These are the activations of a small neural network, seen along a few directions. Each row is one input.
Each table varies a few parts of the input and shows all the possible inputs, shuffled.
A made-up example of a description, with smaller parts first: one of 4 places along a line, together with either a single point or one of 9 places along a line or (one of 2 separate values, together with one of 8 places around a ring).
Shared parts are said once, and a part with two or three values counts as separate values.

Other details of the inputs vary at random and push rows far along two fixed directions, the same in every table; ignore that.
These rows show it; all are for the same input, with only those details redrawn:
[ 10.5   1.8  -6.7 -21.6  -9.4  56.0 -18.1  10.0  24.5   8.5  -9.1]
[-23.5 -31.5   0.1  11.9  17.5 -38.3  28.7 -27.5 -34.1 -23.4  32.8]
[  3.9 -72.7   3.8 -25.1   7.4  37.7 -31.4 -46.8 -21.0  -9.7  29.1]
[ -6.0  45.3 -11.4   3.4  -6.6  10.4  24.1  35.1  26.1   3.5 -15.2]

Table:
r1: [ 18.3   0.0  17.1 -10.5  -3.1  40.2 -40.5  23.4  10.6  21.7 -27.6]
r2: [-17.4 -36.5  19.4  19.0  18.8 -52.7  12.3 -16.0 -51.2  -0.4  14.0]
r3: [  6.0  34.7  -0.3  35.1 -49.0 -41.5  29.2  29.8   7.9  17.3   9.4]
r4: [-25.2  32.9  -3.8  29.0  13.9 -48.7  48.6  17.7  -3.7 -24.6   8.2]
r5: [ -8.5 -29.3  13.1  14.6  28.6 -62.5  -1.1 -21.7 -49.5 -16.4   3.0]
r6: [ 18.7   8.6 -13.6 -25.0   0.3  45.6 -30.6   3.8  26.0  -7.9 -20.2]
r7: [ -4.6  43.6   7.3  27.5  11.3 -39.8  18.4  26.8  -4.2   8.8 -34.1]
r8: [ 35.8  47.3  -3.3  -2.6 -46.3 -22.0  17.2  20.8  32.8  31.6  -4.5]
r9: [ 16.9   8.5  -8.8 -16.2  -0.7  51.6 -25.1  -3.1  27.5   0.0 -20.2]
r10: [  4.5 -23.9   1.9  11.3 -13.7 -52.6  30.6 -33.0 -42.6  13.2  58.6]
r11: [  7.3   8.8  12.2 -18.5  -2.6  32.5 -49.8   1.9  19.0  18.7 -42.4]
r12: [-16.5  41.9 -14.6  21.4   9.8 -25.7  32.5  26.5  19.2 -13.9  -3.4]
r13: [-14.9  56.5 -10.5  -0.6  -0.3   0.5   9.2  15.3  37.0 -10.2 -29.3]
r14: [  3.9 -72.7   3.8 -25.1   7.4  37.7 -31.4 -46.8 -21.0  -9.7  29.1]
r15: [-10.7  37.2   4.0  28.3  10.7 -39.7  16.0  38.2   2.4   9.1 -22.0]
Q: What do these inputs look like to the network?
A: either one of 3 separate values or (one of 2 separate values, together with one of 6 places along a line)
Q: Which other rows does r4 become when the choice among 2 separate values takes its other values? List them by row number.
A: r1
Q: Which other rows does r1 become when the place on the line of 6 takes its other values? List them by row number.
A: r2, r5, r7, r11, r15

Table:
r16: [ -8.6  -2.3  -4.6  -7.2  17.1  -0.6   4.8 -12.5  -2.5 -14.9  -0.7]
r17: [-12.9   0.6  -3.9   7.8  11.9 -27.1  13.5 -12.6  -5.7 -20.1   2.0]
r18: [ 38.0   5.4  12.5 -25.5 -24.9  46.2 -54.4  11.5  21.1  40.0 -33.6]
r19: [-12.7 -77.9  10.6 -10.6  35.4   9.3 -25.8 -45.2 -45.1 -21.8  22.8]
r20: [ -1.6  -6.5  -1.6  12.1 -15.7 -27.0  17.4 -12.0 -10.2  -2.2  23.9]
r21: [ 31.4   7.4   9.3  -7.5 -30.0  17.6 -31.5  11.3  16.2  29.9 -16.4]
r22: [ -8.1  -4.3  -4.0  11.2  -9.3 -24.1  22.1 -11.4  -7.2  -7.4  24.1]
r23: [-25.9  47.4  -2.8  31.3  12.5 -42.8  36.8  37.7   3.0 -11.0 -22.9]
r24: [  1.5 -52.1  10.0 -17.3  17.8  40.7 -40.8 -25.7 -16.1  -3.8   1.8]
r25: [  4.6 -45.8   3.2 -17.5   7.4  19.1 -35.0 -42.1  -6.5 -13.7  11.2]
r26: [  5.6 -10.8  -4.1  -2.9 -13.5   2.9  18.5  -4.2  -4.3   4.4  28.4]
r27: [-14.9 -10.0   3.5   0.3  22.3   5.2  -2.8   1.6  -9.9  -8.9  -7.4]
r28: [-15.6   2.5  -6.5   2.1  22.7 -19.7  20.0 -10.3 -10.8 -20.9   4.6]
r29: [  0.2  -9.8  -2.8   6.5 -15.6 -22.2  27.4  -7.8 -12.4   7.5  33.6]
r30: [-14.0  50.0 -13.8  22.9  -9.8 -39.1  59.9  29.5  10.4  -4.8   9.7]
r31: [ 24.4   6.6  -3.3  -9.9 -36.2  33.7 -12.3  13.7  21.2  23.4   5.8]
r32: [  2.0  24.9  -0.5  -5.1   2.7  35.3 -17.4  32.6  25.6   6.2 -32.2]
r33: [ 31.4  60.1   3.2   1.9 -27.5   8.1  -4.6  52.9  28.8  48.5 -36.9]
r34: [-14.2   3.2  -3.8   5.5  17.5 -22.7  17.3 -13.4  -9.0 -16.5   4.7]
r35: [-23.6  -4.0   7.0  23.1  18.2 -36.2  12.0  -0.7 -17.3 -16.2  -0.4]
r36: [ 12.9  15.6  -7.7 -21.1  -3.0  43.5 -25.1   6.8  30.8   2.2 -22.1]
Q: What do these inputs look like to the network?
A: either one of 3 separate values or one of 6 places around a ring or (one of 2 separate values, together with one of 6 places along a line)
Q: Which of the alternatives is r22?
A: one of 6 places around a ring

Table:
r37: [ 38.6 -66.4   7.5 -14.7 -45.1  11.7 -21.3 -45.2 -20.7  25.7  58.4]
r38: [ 17.5  34.0  -2.1 -12.6 -14.1  47.9 -34.7  28.0  44.0  11.6 -42.2]
r39: [ 14.8 -37.9   9.3 -27.9   1.9  77.4 -57.8  -3.4   7.0  15.4 -14.7]
r40: [-34.4  25.3  -5.3  29.0  26.1 -66.7  65.7  11.1 -25.7 -21.1  11.9]
r41: [ 22.9  30.3  -3.1 -21.6 -10.6  46.7 -34.3  17.0  40.0  18.3 -40.0]
r42: [-31.7 -61.8  14.6  22.5  28.1 -59.7   9.3 -44.4 -55.5 -34.2  32.4]
r43: [ 58.8 -40.4   9.3 -29.4 -60.5  52.6 -54.0 -15.8   9.0  50.5  22.9]
r44: [ -9.0   7.6  -4.7   7.5  10.8 -27.6  16.7 -14.5  -2.7 -14.7   3.4]
r45: [-26.7  83.0 -13.6  30.5   3.8 -21.1  55.1  66.6  27.3  -2.8 -25.9]
r46: [ 13.9  43.2 -13.7 -24.7  -5.6  52.7  -9.6  29.3  40.2  13.9 -28.9]
r47: [-14.5  16.8   0.6  14.1  21.1 -33.6  27.1  14.7 -17.0  -5.6  -6.6]
r48: [-23.7  85.0 -14.9  31.8  -2.8 -43.4  53.8  47.9  30.6 -13.7 -25.4]
r49: [-33.5 -68.6   8.4  17.4  26.8 -46.3  11.0 -52.3 -50.4 -39.8  43.1]
r50: [  6.9 -50.3   7.8 -22.0  19.9   9.1 -27.1 -39.1 -26.1  -3.4  11.7]
Q: What do these inputs look like to the network?
A: one of 2 separate values, together with either a single point or one of 6 places around a ring
Q: Changing only the choice among 2 separate values turns r43 into r37. The same change can be made to r47. Which row results?
A: r40
Q: Which other rows does r41 become when the choice among 2 separate values takes its other values? List them by row number.
A: r44
